Here are a small network's activations along a few directions, averaged over the inputs that share one value of a field.
Values that are neighbours, or in one group, have similar rows; names and order tell nothing.
In the rows, zero is written as 500.
Strong random noise was added to every row along 13 fixed directions; ignore it. To show where, here is one row again and again, with new noise each time:
260,486,468,363,371,451,674,549,687,703,455,283,293,616,438,445,459,356,715,631,601,714,420,335
338,547,469,469,566,467,486,315,444,491,499,504,537,607,423,488,593,639,427,618,376,380,390,405
464,432,509,593,431,581,475,639,608,511,344,351,451,601,525,313,432,658,446,291,340,402,362,383
657,673,577,391,857,377,565,500,369,597,545,641,806,397,485,600,513,394,313,441,578,582,596,567
507,622,530,471,650,441,463,371,293,354,553,421,591,437,432,554,565,580,402,562,381,411,425,435
642,511,613,524,622,452,501,622,461,457,483,502,494,496,599,359,271,687,437,476,385,468,528,466
513,684,484,643,506,544,584,576,374,366,531,572,633,496,440,574,591,438,518,373,567,359,602,644
240,380,412,488,297,458,552,264,596,531,352,670,382,754,599,548,426,426,536,501,519,571,359,397
513,638,415,429,752,595,752,491,399,312,692,463,492,513,429,639,559,397,491,678,801,412,514,525
567,526,411,429,561,607,462,505,513,378,644,508,401,294,519,612,633,348,836,754,761,594,574,513
676,591,560,320,567,507,466,338,490,184,574,417,414,319,648,498,399,490,537,543,514,602,408,333
433,423,527,313,218,468,515,189,621,369,505,592,304,691,408,340,463,535,679,316,744,548,342,567
493,447,400,581,626,503,378,589,197,276,437,370,449,312,516,633,483,410,661,560,540,495,379,440
644,479,504,510,689,606,542,688,582,692,456,396,616,415,536,521,540,385,422,415,523,552,515,456
509,463,476,358,453,571,450,262,576,513,487,460,407,454,537,465,530,440,648,597,509,540,389,400


Values of BAR:
vivan: 624,488,551,277,650,448,564,402,433,526,572,310,426,436,466,514,389,448,349,569,538,585,403,416
lir: 490,548,482,449,490,494,507,643,516,234,455,306,412,466,479,362,397,597,510,329,543,460,372,427
pel: 504,465,455,662,371,566,494,573,538,181,514,614,432,468,720,612,444,515,415,504,465,475,583,481
sazam: 410,459,366,459,474,677,326,263,551,593,426,559,563,473,398,408,782,523,685,504,479,316,381,503
zave: 524,481,459,501,417,519,295,392,529,578,512,559,640,396,388,616,809,465,392,366,458,477,514,636
fubi: 395,740,479,314,560,348,534,482,548,627,412,629,665,429,456,440,497,407,448,421,513,613,529,505
kef: 557,588,407,684,578,672,469,747,430,638,669,344,669,402,266,651,888,407,533,535,557,343,640,643
fav: 479,804,481,520,330,607,447,545,635,82,689,365,375,369,566,444,634,675,635,710,361,428,574,338
rufin: 591,487,484,280,636,556,563,494,640,520,558,474,505,389,518,482,511,376,517,492,741,642,487,469
kidir: 551,670,417,385,608,593,453,574,765,389,583,483,597,243,629,645,718,393,504,657,561,658,585,287
nuseg: 606,417,645,523,385,378,430,352,375,391,568,525,454,504,523,506,394,582,428,485,407,511,532,544
daz: 221,492,299,655,507,471,350,786,535,240,400,769,504,429,617,571,578,483,759,534,655,613,515,466
kozu: 630,390,450,469,797,576,416,482,504,623,541,494,666,436,545,651,613,487,175,573,439,504,457,417
fami: 690,358,625,482,475,448,520,380,594,507,677,596,464,491,631,669,463,505,302,663,465,653,653,524
kono: 349,318,440,690,289,495,354,384,507,540,473,518,431,608,576,716,643,506,339,553,309,557,451,429
lub: 726,353,578,585,271,615,624,612,626,305,532,561,329,535,654,452,247,489,442,268,644,489,606,690
bod: 513,251,450,626,409,671,494,435,459,545,392,515,433,641,495,450,464,473,481,336,531,310,373,592
The values of BAR form a tree with 4 forks.
- Name the neighbours of sazam, in listed order. => bod
- Name the neighbours of fubi, in listed order. => vivan, zave
- Name the neighbours of fami, in listed order. => pel, rufin
- Name the neighbours of fav, in listed order. => kef, kozu
- Name the neighbours of kidir, in listed order. => lir

Values of KEKIL:
zafem: 609,333,273,696,646,881,484,664,410,322,565,253,561,398,353,746,898,337,399,388,792,260,407,576
kede: 526,571,492,501,666,568,631,343,413,653,485,470,539,560,606,472,362,494,396,651,275,351,461,360
subem: 483,150,213,364,614,842,608,492,706,474,514,448,225,616,493,485,514,426,559,566,961,405,291,535
zaz: 487,484,580,521,387,492,559,656,911,577,451,644,542,563,697,509,533,468,414,382,508,767,611,369
dez: 499,433,451,542,702,429,568,539,338,597,372,500,496,519,699,608,216,403,408,628,385,574,423,353
pofa: 481,429,523,558,527,375,359,457,391,788,373,548,601,341,622,625,443,376,491,690,232,630,599,489
tuli: 391,467,463,476,691,458,515,360,411,785,439,360,655,572,441,691,645,450,172,652,256,453,374,316
bub: 341,701,438,644,231,556,592,633,548,510,434,453,524,446,433,548,642,331,713,460,494,460,669,600
madu: 349,180,522,606,564,519,404,575,415,821,471,205,530,664,148,452,791,677,409,457,392,366,296,494
vubed: 591,438,623,581,557,591,732,417,268,459,600,151,390,612,338,443,359,613,220,520,335,176,421,594
kon: 345,636,456,267,761,311,467,325,374,484,418,388,705,447,434,559,624,373,391,365,517,660,204,241
zelap: 415,442,405,756,417,557,382,803,591,314,443,445,520,530,556,717,668,494,340,309,471,594,481,386
finas: 557,347,562,474,587,505,557,493,567,888,513,427,485,473,579,616,483,370,493,812,402,638,618,414
zamat: 937,518,677,427,577,435,421,432,379,472,382,639,611,387,676,355,111,547,400,244,406,448,544,595
vebop: 179,665,469,257,456,295,465,274,571,141,420,610,436,656,530,316,361,726,394,398,446,569,214,258
dopod: 539,687,327,460,777,614,509,571,279,451,391,452,567,287,568,476,385,329,595,552,512,335,428,471
suv: 643,370,574,654,275,618,539,650,672,558,572,404,536,553,480,617,673,403,265,216,487,609,537,579
The values of KEKIL form a tree with 4 forks.
- Name the neighbours of vubed, in listed order. => pofa
- Name the neighbours of kede, in listed order. => dez, kon
- Name the neighbours of finas, in listed order. => zafem, zaz
- Name the neighbours of suv, in listed order. => vebop
- Name the neighbours of zamat, in listed order. => tuli
